Each row below holds a small network's activations on one input, seen along a few directions.
Each table varies a few parts of the input and shows all the possible inputs, shuffled.
A made-up example of a description, with smaller parts first: one of 4 places along a line, together with either a single point or (one of 2 separate values, together with one of 5 places around a ring) or one of 11 places along a line.
Shared parts are said once, and a part with two or three values counts as separate values.

Other details of the inputs vary at random and push rows far along two fixed directions, the same in every table; ignore that.

Rows:
row 1: [-.19, .27, .18, -.04, -.05, -.22, -.12, .02, .29, .09, -.06]
row 2: [.21, -.34, -.39, -.02, .13, .60, -.30, .00, -.15, .01, -.36]
row 3: [.15, .10, -.14, -.06, -.01, .08, -.09, .00, -.22, .09, -.06]
row 4: [.19, -.37, -.31, .01, .24, .60, -.22, .01, -.32, .07, -.25]
row 5: [-.35, .32, .13, -.07, -.24, -.27, -.07, .05, .32, -.14, .04]
row 6: [.34, -.36, .26, .13, .30, -.22, .63, -.01, -.24, -.09, .44]
row 7: [-.02, -.25, .01, .04, .08, .21, .09, -.10, -.18, -.05, .20]
row 8: [.08, -.37, .42, .25, .22, -.19, .57, -.03, .05, -.15, .67]
row 9: [-.06, -.02, -.08, -.04, -.12, .26, -.12, -.10, .02, -.10, -.07]
row 10: [.10, -.38, -.36, -.04, .04, .65, -.17, -.13, -.36, -.07, -.15]
row 11: [-.26, .31, .13, -.10, -.11, -.28, -.11, .02, .37, .04, -.14]
row 12: [.08, -.44, .37, .21, .21, -.17, .62, -.05, .06, -.20, .62]
row 13: [-.40, .37, .05, -.09, -.19, -.19, -.10, .02, .16, -.01, .07]
row 14: [-.07, .05, .03, .01, -.10, .17, -.11, -.08, .03, -.05, .05]
row 15: [-.17, .45, .01, -.08, -.13, -.43, -.12, .04, .05, .06, -.04]
row 16: [.29, -.26, .00, .00, .14, -.02, .27, -.07, -.27, -.01, .16]
row 17: [.19, -.54, .31, .13, .41, -.09, .63, .00, -.08, -.04, .40]
row 18: [.44, -.11, -.33, -.03, .00, .56, -.33, -.10, -.37, .06, -.28]
row 19: [.26, -.30, -.27, -.03, .10, .64, -.37, .00, -.18, .08, -.32]
row 20: [.05, -.42, .37, .21, .29, -.11, .59, -.03, -.12, -.13, .62]
row 21: [-.13, .32, .11, .22, -.32, -.38, -.03, .06, .31, .25, -.27]
row 22: [-.12, .43, -.03, -.04, -.16, -.43, -.09, .09, .21, -.05, -.08]
row 23: [-.42, .89, -.42, -.22, -.35, -.21, -.77, .17, .09, .07, -.62]
row 24: [-.32, .34, .08, -.12, -.07, -.28, -.11, .07, .24, .13, -.06]
row 25: [-.07, .41, .05, -.10, -.21, -.39, -.10, .08, .19, -.04, -.10]
row 26: [-.39, .23, .00, -.05, -.11, -.21, -.02, .05, .14, -.13, .01]
row 27: [-.15, .45, -.02, -.16, -.19, -.40, -.03, .05, .09, .03, -.06]
row 28: [.14, -.34, -.39, -.10, .13, .59, -.27, -.06, -.27, .08, -.36]
row 29: [-.21, .20, .18, -.08, -.07, -.31, -.03, .09, .35, .00, -.06]
row 30: [.22, -.35, -.25, .03, .01, .71, -.27, -.07, -.28, -.08, -.10]
row 31: [.17, -.41, .50, .22, .37, -.32, .62, .02, .15, -.02, .57]
row 32: [.16, -.32, -.37, -.05, .16, .63, -.32, -.06, -.31, .12, -.32]
row 33: [-.41, .33, .01, -.13, -.22, -.21, -.05, .01, .19, -.06, .02]
row 34: [.17, .15, -.02, -.06, -.09, -.05, -.04, -.05, -.04, -.01, -.08]
row 35: [.38, -.29, .39, .23, .28, -.33, .59, .00, -.08, -.06, .58]
row 36: [-.31, .27, .03, -.15, -.08, -.24, -.06, .05, .25, .08, -.12]
row 37: [.44, -.44, -.35, .21, -.12, .61, -.12, -.07, -.25, .21, -.52]
row 38: [-.02, .39, .15, -.03, -.14, -.39, -.06, .08, .15, .00, .03]
Each input here is: one of 2 separate values, together with either a single point or (one of 3 separate values, together with one of 6 places around a ring).
The inputs of row 11 and row 1 match in every part but the choice among 2 separate values. If row 10 is changed in the same way as row 11 into row 1, which row does it become? -> row 7
Which other rows does row 34 become when the choice among 3 separate values takes its other values? List them by row number. -> row 9, row 11
Which other rows does row 19 become when the place on the ring of 6 takes its other values? List them by row number. -> row 1, row 4, row 24, row 31, row 32
Which other rows does row 27 become when the choice among 2 separate values takes its other values? List them by row number. -> row 3

Rows:
row 39: [.51, .05, .57, .17, -.07, -.50, .50, -.04, .10, -.14, .58]
row 40: [.47, -.59, -.43, -.20, .51, .90, -.11, -.12, -.82, -.12, .14]
row 41: [-.15, .30, -.48, .00, -.55, .43, -.50, -.12, -.23, -.10, -.28]
row 42: [.46, -.24, -.13, .10, -.10, .67, -.46, -.04, .10, .18, -.49]
row 43: [-.13, .78, -.15, .06, -.68, -.48, -.32, .04, .21, .03, -.37]
row 44: [.34, -.64, -.55, -.09, .36, .84, .01, -.10, -.93, -.04, .01]
row 45: [.04, .65, .33, -.09, -.02, -.76, -.01, .13, .27, -.10, .22]
row 46: [-.35, .56, -.05, -.25, .05, -.39, -.50, .21, .48, .29, -.55]
row 47: [-.44, -.33, .30, .04, .34, -.30, .57, .06, .12, -.05, .43]
row 48: [.11, .02, .55, .10, -.07, -.27, .48, -.13, .06, -.29, .84]
row 49: [-.07, -.28, -.29, -.13, .18, .81, -.54, -.01, -.02, -.17, -.20]
row 50: [-.77, .48, -.08, .06, -.59, -.10, -.36, .01, .55, -.07, -.27]
row 51: [-.29, .77, -.31, -.23, -.18, -.61, -.30, .21, .00, .14, -.44]
row 52: [.39, -.75, .35, .35, .27, -.13, .83, -.08, -.03, .27, .18]
row 53: [.02, -.75, .37, .00, .66, .11, .60, -.03, -.04, -.14, .63]
row 54: [.41, -.24, -.19, -.02, .24, .60, -.50, .05, .01, .18, -.47]
row 55: [.03, .05, .49, -.02, .26, -.35, .39, -.03, -.02, -.28, .83]
row 56: [-.13, .49, .16, .05, -.31, -.91, .36, .04, .12, .08, .03]
row 57: [.86, -.56, -.41, -.13, .51, .66, -.07, -.04, -.75, .03, -.11]
row 58: [.04, .08, -.29, .17, -.41, .34, -.50, -.01, .17, .29, -.73]
row 59: [-.90, .45, -.20, -.08, -.42, -.20, -.27, .05, .41, .00, -.39]
row 60: [-.15, -.10, .29, .11, -.04, -.46, .74, -.13, -.20, -.11, .61]
row 61: [-.12, .09, -.44, -.10, .06, .18, -.46, .16, .01, .38, -.80]
row 62: [-.15, -.29, .59, .15, .00, -.09, .41, -.07, .44, -.25, .62]
What do these inputs look like to the network? -> one of 4 separate values, together with one of 6 places around a ring
The inputs of row 50 and row 59 match in every part but the place on the ring of 6. If row 58 is changed in the same way as row 50 into row 59, which row does it become? -> row 52
Which other rows does row 42 become when the choice among 4 separate values takes its other values? List them by row number. -> row 39, row 48, row 62
Which other rows does row 46 become when the choice among 4 separate values takes its other values? List them by row number. -> row 40, row 53, row 57
